M =
[[135, 120, 123, 117, 130, 135, 127, 127, 135, 137, 116],
 [122, 123, 136, 122, 131, 131, 132, 136, 126, 129, 128],
 [135, 139, 119, 133, 122, 130, 123, 122, 132, 121, 128],
 [130, 120, 120, 123, 135, 129, 132, 128, 141, 133, 118],
 [133, 125, 112, 125, 122, 126, 130, 121, 142, 130, 117],
 [122, 122, 135, 123, 133, 134, 127, 131, 124, 132, 129],
 [157, 136, 110, 136, 117, 118, 129, 114, 147, 126, 124],
 [117, 126, 139, 125, 132, 130, 127, 136, 121, 129, 137],
 [134, 121, 122, 122, 128, 134, 136, 125, 137, 130, 119],
 [129, 136, 129, 130, 124, 129, 127, 126, 123, 123, 125],
 [116, 126, 135, 130, 127, 127, 126, 135, 119, 123, 136],
 [139, 136, 117, 139, 127, 121, 125, 122, 126, 124, 131],
 [119, 128, 141, 128, 131, 126, 129, 132, 123, 127, 133],
 [142, 135, 120, 139, 126, 124, 125, 120, 134, 124, 127]]
Give the fifth entry from the end, reading row by row.
A: 125
Give the first entry in the row that holds the largest entry.
A: 157
Give the entry directly below the smallest entry.
A: 139
Give the top-right entry.
A: 116
The 1st entry, reading row by row: 135
The 2nd largest entry -> 147
The top entry of the column that holds the smallest entry: 123
The bottom entry of the column that holds the largest entry is 142
Give the third entry from the end, reading row by row.
A: 134
Give the second smallest entry.
A: 112
Give the last entry, reading row by row.
A: 127
Give the 4th entry in reading order.
A: 117
Give the entry directly above 114.
A: 131
Give the entry just right of the largest entry.
A: 136
The 3rd smallest entry -> 114
The entry directly below the largest entry is 117
Give the 2nd-last entry, reading row by row.
A: 124
Give the entry just right of the smallest entry.
A: 136
The bottom entry of the column that holds the smallest entry is 120
Give the entry directly above the smallest entry.
A: 135

m = array([125, 139, 128, 148, 100])
The entry just left of 148: 128
The first entry from the right -> 100
The second entry from the right -> 148

[[129 135 101 120 132 126]
 [129 129 125 128 128 128]
 [128 129 125 128 129 128]
 [131 133 104 123 134 128]]
Counting starts at 1.
The entry just left of 120: 101
The entry in the top-left corner -> 129
The entry in row 1 and column 2 -> 135
Give the entry in row 2 and column 2.
129
Give the entry in the bottom-right corner.
128
